A small network was shown many inputs. Here are its activations along a few directions, one row for each input.
Each table varies a few parts of the input and shows all the possible inputs, shuffled.
Descriptions start from the smaller parts, as in this example, which fits no table here: one of 2 separate values, together with either a single point or one of 9 places along a line or (one of 5 places around a ring, together with one of 6 places along a line).
Shared parts are said once, and a part with two or three values counts as separate values.
(in the rows, 128 means zero)

Other details of the inputs vary at random and push rows far along two fixed directions, the same in every table; ignore that.

Rows:
row 1: [155 129  83  67 133 110  76  82  75  90 107 155  99 170 120]
row 2: [104 135 113  94  57 209 137 112 156 139 132 170 120  90 118]
row 3: [102 120 159 168 109 137 141 147 226 165 136 109 165 119 139]
row 4: [164 147  85  62 123  98  77  95  84  86 111 151  89 177 105]
row 5: [142 127  74  96 154 131  77  66  59  92 115 154 116 163 139]
row 6: [138 132  92 126 151 137 116 102  75 117 123 131  92 128 113]
row 7: [137 137  75 110 103 165 106  75  97 106 142 154 106 119 126]
row 8: [103 130 124 137  76 191 155 123 160 141 159 140 141  83 124]
row 9: [ 98 105 173 150 131 129 156 150 161 137 153 110 189 123 153]
row 10: [142  99 174 136 196  45 136 152 102 112 127  84 130 170 142]
row 11: [151 114 159 124 183  58 127 163  96 116 102 104 124 157 129]
row 12: [142 134  77 138 164 116 111  81  62 107 141 131  98 150 119]
row 13: [141  96 170 118 184  36 126 150 114 104 130  90 150 186 135]
row 14: [130 126 163 107 120  84 138 163 155 118 138 111 143 153 114]
row 15: [138 157  98  74 100 146 106 126 110 123 101 157  84 133  88]
row 16: [135 130 126 153 140 138 144 139 106 131 127 121 114 101 125]
row 17: [126 157  81 138 102 196 100 110 155 164  80 163  88  98 110]
row 18: [122 156 146 107  67 166 150 175 169 149 114 149 122  87 104]
row 19: [111 114 185 128 118 110 159 178 170 145 133 109 162 119 133]
row 20: [111 138 116 142  72 176 116 110 215 157 129 144 146 107 139]
row 21: [111 112 157 147 157 119 142 145 124 136 130 110 161 130 146]
row 22: [150  94 169 128 178  36 125 131 113  92 147  88 150 180 159]
row 23: [139 141  99 101 118 168 116 116  90 126  94 162  81 109 114]
row 24: [130 123 136 169 135 100 147 118 130 119 177 105 157 127 153]
row 25: [134 125 158 195 169  90 167 161 117 139 151  90 143 113 143]
row 26: [102 136 143 176 101 163 175 146 158 159 165 119 149  79 133]
row 27: [126 143  91 136 133 154  94 104 149 154  92 141  97 132 114]
row 28: [101 127 161 155 108 175 163 164 157 157 127 132 167  79 146]
Description of these inputs: one of 4 places along a line, together with either a single point or one of 6 places along a line.
The inputs of row 17 and row 27 match in every part but the place on the line of 4. If row 16 is changed in the same way as row 17 into row 27, which row does it become? -> row 6
Which other rows agree with row 12 in the place on the line of 4? List them by row number. -> row 2, row 3, row 8, row 9, row 13, row 14
Which other rows agree with row 5 in the place on the line of 4? List them by row number. -> row 1, row 4, row 7, row 20, row 22, row 24

Rows:
row 29: [136 143 113  93  70 173 111 119 165 132 112 165 115 106 128]
row 30: [105 105 191 169 114 132 166 157 197 144 160 103 192 102 173]
row 31: [141 121 144 112 137  70 121 133 148 112 138 107 131 174 120]
row 32: [146 122  88 136 173  86 102  78  76 101 152 112 106 171 127]
row 33: [145 156  78  79 104 168  96 111 101 122  87 166  62 121  83]
row 34: [153 117 117 118 205  67 107 109  38  93 112 112  97 181 128]
row 35: [120 136 106 156 115 167 143 122 117 136 134 132 113  92 115]
row 36: [117 121 142 169  94 162 154 127 172 143 160 126 164  81 162]
row 37: [117 135 120 114 101 161 129 118 126 120 142 146 148 116 136]
row 38: [102 124 161 113  80 152 149 150 177 138 146 137 178 106 137]
row 39: [137 142  88 123 109 155 118  94  94 114 144 149 125 115 131]
row 40: [116 127 112 103  85 183 113 107 152 136 115 162 132 105 135]
row 41: [109 139 108 129 103 194 137 126 127 141 122 147 112  94 111]
row 42: [145 155  85  65  92 162 101 109  93 119  92 175  68 124  96]
row 43: [120 112 136 138 157  91 125 113 125 113 156 103 143 165 135]
row 44: [109 136 111 106  93 191 129 129 136 146 109 153 111  99  99]
row 45: [131 128 136 166 185 103 128 142 116 141 113 108 125 140 136]
row 46: [121 116 170 163 167  90 141 168 152 154 110  94 149 138 133]
row 47: [ 95 105 212 144 102 120 187 194 193 156 151 103 185 101 145]
row 48: [113 102 164 130 145  78 139 140 161 125 153  96 166 164 135]
row 49: [173 140 111 119 206  50  84 132  77 115  77 111  76 182 112]
row 50: [158 120 159 109 157  44 117 151 118  96 127 104 144 178 134]
row 51: [130 146  81 121 103 180 130  98  87 128 130 162  94  95 121]
row 52: [134 125 140 196 178  93 144 146 123 145 131  98 135 125 140]
The inputs of row 45 and row 49 match in every part but one. If row 34 is changed in the same way as row 45 into row 49, which row does it become? -> row 42
What do these inputs look like to the network? -> one of 4 places along a line, together with one of 6 places along a line
A walk changes only the place on the line of 4. It starts at row 33 and steps to row 44. List the rest of the walk in order. -> row 41, row 35
Change only the place on the line of 6 in row 48. List by row number the other rows that result. -> row 38, row 40, row 44, row 46, row 47
Change only the place on the line of 6 in row 35. List by row number the other rows that result. -> row 32, row 36, row 39, row 51, row 52

Rows:
row 53: [123 121 161 160 150 106 162 161 128 144 134 107 136 115 135]
row 54: [162 103 139 110 195  36 104 118  72  77 129 100 129 194 142]
row 55: [100  86 168 217 180 108 152 122 160 144 168  81 204 128 191]
row 56: [122 141 135 156 123 149 148 154 137 156 117 132 125  90 124]
row 57: [123 110 181 184 150  73 163 161 181 142 162  76 159 134 146]
row 58: [147 150  70 106 138 167  91 101  74 126  79 161  67 119 101]
row 59: [133 156  62  72  92 188  92  75  78 105 114 183  84 125 108]
row 60: [107 129 139 156  86 151 156 134 183 144 170 118 157 100 129]
row 61: [134 124 143 127 168  90 122 138 112 122 116 111 118 160 126]
row 62: [182 122  97 154 247  14  77 100  55  94 105  85  82 210 123]
row 63: [169 132 102 120 222  53  77 114  53  99  82 109  82 200 115]
row 64: [106 116 182 142 124 110 162 169 169 137 154 101 174 126 136]
row 65: [147 147  58 108 111 153  94  63  83 101 139 158  88 136 117]
row 66: [108 121 164 127  93 149 152 158 185 148 130 129 151 106 132]
row 67: [111 108 182 151 129 115 171 173 155 138 153  97 168 108 139]
row 68: [121 116 181 152 128 106 149 179 189 146 124 102 163 122 138]
row 69: [115 111 186 132 116  95 148 166 194 146 136 106 166 136 144]
row 70: [144 123 139 122 156  76 103 139 139 127 102 114 128 166 130]
row 71: [150 155  44  90 119 173  96  68  34 103 114 179  70 124 109]
row 72: [101 155  89 115  51 235 148 116 132 154 134 179 118  60 107]
row 73: [ 93 141 118  96  29 231 143 128 185 150 135 175 144  70 113]
row 74: [104 150 101 109  55 238 141 122 146 158 113 176 101  61 108]
row 75: [123 148  82  91  70 212 122  97 101 122 126 178 100  85 116]
row 76: [112 109 182 126 111  95 149 161 187 135 151 105 181 137 142]
row 77: [161 124  94  77 158  78  77  83  67  82 114 138 103 188 129]
What do these inputs look like to the network? -> either a single point or (one of 4 places along a line, together with either a single point or one of 5 places along a line)
Change only the place on the line of 4 in row 62. List by row number the other rows that result. -> row 57, row 60, row 65
A walk changes only the place on the line of 5. It starts at row 72 and steps to row 67. List the rest of the walk in order. -> row 64, row 73, row 76
